Each row below holds a small network's activations on one input, seen along a few directions.
In each table, some parts of the input vary, and every possible input appears once, in random order.
A made-up example of a description, with smaller parts first: one of 4 places along a line, together with either a single point or one of 11 places along a line or (one of 3 separate values, together with one of 5 places around a ring).
Shared parts are said once, and a part with two or three values counts as separate values.

Other details of the inputs vary at random and push rows far along three fixed directions, the same in every table; ignore that.

Rows:
r1: [ 15  29   7  19 -36  -5  -8  -4  -6   0   5 -25  10]
r2: [ -6  11  -6  -4  20  -1 -29 -18   6   4 -12  22   2]
r3: [  3  27   6  23 -32   3  -5  -9   1  16 -18 -15   2]
r4: [  0  -7 -20 -16 -24  -6  46  13   1  17   1  -4  -4]
r5: [ -4 -21  -7 -20  22   5 -27  16  -5  -5  11   8   9]
r6: [  7   5  -2  -4  17  -5 -28 -15   0  -3 -25  26   8]
r7: [  4 -19 -23   3   3  -7  15  10  -1   4 -15   5  11]
r8: [ 11  23  13  19   0  -2 -21  -7  20   0  12  14  -4]
r9: [  7  20  25  10 -15   9  30  -3   0   3  10 -17 -12]
r10: [ 11  12   1 -28   1 -22  -3 -14  -4 -16  -2  -2  -8]
r11: [-21 -18 -12 -19 -16  15  45   1  -5   6  -5 -18  -6]
r12: [  9  36   7  25 -32  -3  -7   5  -5  -7  -2 -21  -5]
r13: [  0  -1  20 -26  14  -5  16 -10  18 -12  13   7 -17]
r14: [  7  -9 -15  -2  18   4  -7   5   5  11  15  30  -5]
r15: [ -6 -16  -4   3  -2   4  -2  23  -8  22   3  17  12]
r16: [  7  17  26   1  10  -3 -43  -6  -5  -8   3  -7  12]
r17: [ 8  1 -4  8 16 -4 -2 -8 11  0  1  0 -8]
r18: [  4 -12 -25  -8  -9  -6  -5  15 -11  -4   5   8  -2]
r19: [-11 -18 -11  13   6  10  -2  15 -15  -7  14  12  12]
r20: [-10 -26  -7   9   7   0  -7  21  -6  17  -8   0  10]
r21: [-10 -13  -9  10  -6  12 -13  31 -12   0   8  -3   1]
r22: [ -4 -18 -21  -1  -9  13   0  -2  16   4   8   9  -9]
r23: [ -6  -1 -23  11   1   5   1  14   0  18   9  23  12]
r24: [ -2 -20 -24  24   7   2   1   2   5  11   6  10  10]
r25: [ -8  -8  13  -5   3  13 -10 -13  14  -5   2   2 -11]
r26: [ -2   5  24  17 -14   1  19  -7  17 -11   4 -30 -10]
r27: [  2  -6 -27 -19 -21   1  31  18   2  -6  11 -21  -8]
r28: [ -8 -17 -10   0   4  13 -19  28  -8   0  11   0   7]
r29: [ -3 -26  -7 -17  -5   2  -2  13 -15   0  10  -7   9]
r30: [  1   3  -4   1  19   2 -28 -26   7   3  -5  25   0]
r31: [  6  29  -1  36  -7  -2 -17  -3  -4  -8   7   5  11]
r32: [ -5 -10  15 -16  27 -11  17 -23   5 -14  -3  -4  -8]
r33: [ -6 -21  -7  16  -4  30  -7   7  -6  15   4   4  -2]
r34: [  0  -5 -26 -17 -22  -2  32  20  -1  -8   7 -17 -15]
r35: [ -8  -7  14 -24  14   3  12 -30   2  -8  -7   1 -12]
r36: [  1 -14 -23 -10 -20  16  39  -4   4   8   2 -12 -18]
r37: [  0   3  20 -37  12 -17  -2 -10 -11 -24  -7  -6 -15]
r38: [  0  25  25  31  -9   4 -38  10 -13  -6  -3  -9   4]
r39: [-11   0  14  -4  42 -10 -26 -11   2  -4 -10  12   5]
r40: [ -4  10  -4 -15  17 -18  17 -16  11  -6 -10  -7  -5]
r41: [ -3 -24  -5  25   7  16  -1  15  -3  10   8  -2   2]
r42: [  8  -9 -25   5 -14   4 -15  17  -5   7  15  -1  15]
r43: [  5   3  21 -30  16 -14  20  -8  -3 -11 -14  12   2]
r44: [  0 -22 -16   6  19  -4 -16   2  22  -2   9  16  -3]
r45: [ -2  -3  18 -32  14  -5   9 -20  -5 -14 -27   3  -3]
r46: [  1  -7  15  -1  16  -9   2  -2  -5  -8 -21  -2   9]
r47: [ -6  11  20  19  -5   8 -31  -4  -6  14 -18  -1   7]
r48: [ 14  30  10  13 -29  -7  31  -2   0   1 -13  -9   7]
r49: [  5  -8 -26   1  -5   5 -19  20   0   3  14   4  11]
r50: [ -8  11  16 -28  18  -9  22 -10   3  -4   0   5  -5]
r51: [  3  18  27  20  -2   4   3 -11  -1   5   8   3   4]
r52: [  5  25   7  32 -21 -10  -1   0   4  14 -15 -23   6]
r53: [  1   0  21 -38  12 -18  -3 -14 -12 -21  -4  -7  -9]
r54: [  8  27   8  18 -24   0  33 -13   5   7   7 -11  -3]
Each input here is: one of 2 separate values, together with either a single point or one of 8 places around a ring or (one of 3 separate values, together with one of 6 places along a line).
Changing only the choice among 2 separate values turns r47 into r3. The same change can be made to r26. Which row results? -> r44
Changing only the choice among 2 separate values turns r45 into r6. The same change can be made to r13. Which row results? -> r8
Change only the choice among 3 separate values in r24. List by row number the other rows that result. -> r30, r54
Change only the choice among 2 separate values in r32. List by row number the other rows that result. -> r24
Change only the choice among 3 separate values in r2. List by row number the other rows that result. -> r23, r40

Rows:
r55: [ -1 -13 -13 -14   8  -9  16  -1  10   5   2   8  -2]
r56: [ -1   4   8  -8  24  -4 -15 -13   1  -1 -14  15   1]
r57: [ -2  -5  -3 -28  16  -9  16  -6  10   1   1  14 -12]
r58: [ -2 -19 -12 -22   9  -2  15   7   0  -3   4  18  -5]
r59: [  3   6  -3  27 -27   3   0  21  -4  10   3 -16  14]
r60: [ -8 -28 -22  -7   5   6 -10  13 -10   7  -1  11   3]
r61: [  0 -28 -25   3  -5   2  14  19  -3   6   5  12   8]
r62: [ -6  -7 -12  31 -33  17  11   9   0  21   0 -10   8]
r63: [ -2   9  16  -8   6  -4   2 -15   2 -15   3 -10  -6]
r64: [ -3  11  17   1 -13   0  29  -6  -2  -8   3 -24  -2]
r65: [  3  27  14   9 -24   1  17 -12  11   3   0 -19 -11]
r66: [ -5  -6  -1  28  16   9 -51  10 -11  11  -2  29  25]
r67: [ -4 -14 -15 -36   7  -4  15   4  -2  -7   4   3 -16]
r68: [ -2   5  -7  23 -27  11  10  22 -10  12   5 -10   5]
r69: [ -3 -15 -13 -31  13 -13  24   0  -1 -10   1   4  -2]
r70: [  8  11   6 -17  -2 -11   2  -6   5 -12  -4 -16  -6]
r71: [ -3  -1  -3  33 -20  17  16  14  -2  14   5 -13   6]
r72: [  4  15  15   4 -21   0  19 -16   0  -7 -11 -21  -6]
r73: [  5  16  13  -6   4  -3 -28  -3   3  -7   2   2  -2]
r74: [ -4 -16  -7 -23  19   1  15  -7   8  -7   1   1 -13]
r75: [  6  22  28  12  18  -7 -37 -18  -1  -5 -15  16   7]
r76: [ -1  10  15  -8   4  -6   0 -10   1 -12  -1 -15 -13]
r77: [  1  14  18   1   2  -2   4 -18  14  -3  -1 -10 -10]
r78: [ -1 -14 -11   3   4   6 -23  24  -5   9   8  18  11]
r79: [ -5 -20 -11   5  -3   7 -13  21 -10  13   0   6  15]
r80: [ -5 -18 -16 -20   5   4  19  -3   0   1  -6   2  -7]
r81: [  0  -9   1  35  13  12 -49   8  -2   5   7  24  13]
r82: [  1   2 -14  37 -21  10   7  17  -2  15   2  -6  13]
r83: [  1   9  18  15  27  -2 -36 -10  10   5  -1  20   5]
r84: [ -5  -4  -7  27 -24  12   1  20 -14  16  -4 -10  12]
r85: [  4  26  13   3 -13  -1  24  -7   4  -1  -4 -15  -8]
r86: [  6  20  13   3  25 -17 -37  -7  -2  -7  -9  12   2]
r87: [  4  15  23  -7  -2  -4  -4 -10   5 -12   0 -22  -8]
r88: [  6  22  12   5  20 -12 -39 -17   3 -13  -4  11   6]
r89: [ -5 -26  -4 -25  20  -4  -1  10  -1  -3   6   7  -2]
r90: [  5  25  12  14  13   2 -35 -11   6  -1  -3  13  -1]
r91: [  2 -36 -32  -4   2  10   6  20 -12  18  18  22  13]
r92: [  4   8  21   0   2  -3  12 -10   3  -9  -3  -8  -5]
r93: [  5  16   9  -1 -23   1  24  -8   3  -9   0 -16 -12]
r94: [ -5   5  -6  28 -25  12   4  18  -9  10  10  -4  13]
r95: [  3  16  15  -6 -22  -1  11  -7  -1  -5  -9 -29  -3]
r96: [  5  15   4 -11   3 -14  -1 -10   0 -11  -7 -11 -10]
r97: [-10 -38 -28   0   9  11  -1  17  -2  22   1  26  11]
r98: [  3  -1 -11 -16  11  -7  10 -10   8  -7  -4   0  -8]
r99: [  7 -22 -17 -40  12  -4  19  -9  -2  -4  11   9  -9]
r100: [  3 -22 -17 -32  12 -10  19  -5   5 -13   0   8 -10]
r101: [ -3  16  11   4 -25   3  22 -12  -5  -6  -6 -27  -1]
r102: [  1   7 -10  37 -29   8   4   6   6  15   4 -12   8]
r103: [ -4  -2  -5 -22   2  -2  11  -4   0 -11   6   2  -7]
r104: [  2  15  24   5  28  -9 -38  -8  -2  -7  -4  10  -1]
What do these inputs look like to the network? -> one of 2 separate values, together with either a single point or (one of 4 separate values, together with one of 6 places along a line)
Changing only the choice among 2 separate values turns r73 into r78. The same change can be made to r60. Which row results? -> r84
Change only the choice among 4 separate values in r58. List by row number the other rows that result. -> r61, r75, r92
Change only the choice among 2 separate values in r99. List by row number the other rows that result. -> r91
Change only the choice among 4 separate values in r87. List by row number the other rows that result. -> r70, r73, r95

Rows:
r105: [ -5 -13 -23  50  -3  14 -23  20  -3  30  -3  27  24]
r106: [  3 -17 -21   4   7   4 -37  15  -2   5   9  20   8]
r107: [ -5  -4   3 -42  21  -5 -14  -2  -9  -5  -9  19  -7]
r108: [ -8  -8  -2  14 -29  16  30   4  -7   0   2 -27  -3]
r109: [  4   6  -5 -17   3  -6   0 -14   3 -14   1   1  -9]
r110: [ 11  35  31   4  -9 -15  -4 -17  -1  -8 -18 -20   3]
r111: [  9  41  35  28  -2  -3 -23 -17  -2 -11   0  -5   4]
r112: [ -7 -28 -28 -16 -22   4  58  10 -11   3  -4 -14   1]
r113: [ -3   5  11  37 -27  19   6   1   1  15   2 -21   6]
r114: [ -4 -18 -16 -36  -6 -11  43  12  -7  -7  -7 -17  -5]
r115: [  2   0   8 -11  16  -4   3  -7   6  -2   8  12  -2]
r116: [ -4 -15   8 -27  29  -5 -20  -8   2 -11  -3   9  -7]
r117: [  3  13  11   3  -7  -5   6  10  -5  -7   8 -16  -1]
r118: [ 11  40  20   0 -11 -12 -12 -12   3 -16  -4 -24  -8]
r119: [-10 -29 -20  32   3  22 -12  16   3  22   5  18   7]
r120: [  3 -12   6 -26  34 -11 -20   1  -1 -10   8  24  -2]
r121: [  0 -11 -27  17   8   7 -22   6  10  14   7  29   4]
r122: [  0  11   0  43 -22  14  15  11   6  16   9  -3   7]
r123: [  1 -10 -19 -29 -15  -2  45  -6   9  -1   6 -13 -15]
r124: [ -8 -13   4 -30  29  -8 -19  -2   0 -15  -3   5  -7]
r125: [  7  26  22   3   2 -12   0 -23   5   1 -16  -5   3]
What do these inputs look like to the network? -> either a single point or (one of 4 separate values, together with one of 5 places along a line)
Change only the place on the line of 5 in r124. List by row number the other rows that result. -> r108, r113, r116, r119
Change only the choice among 4 separate values in r106. List by row number the other rows that result. -> r110, r116, r120
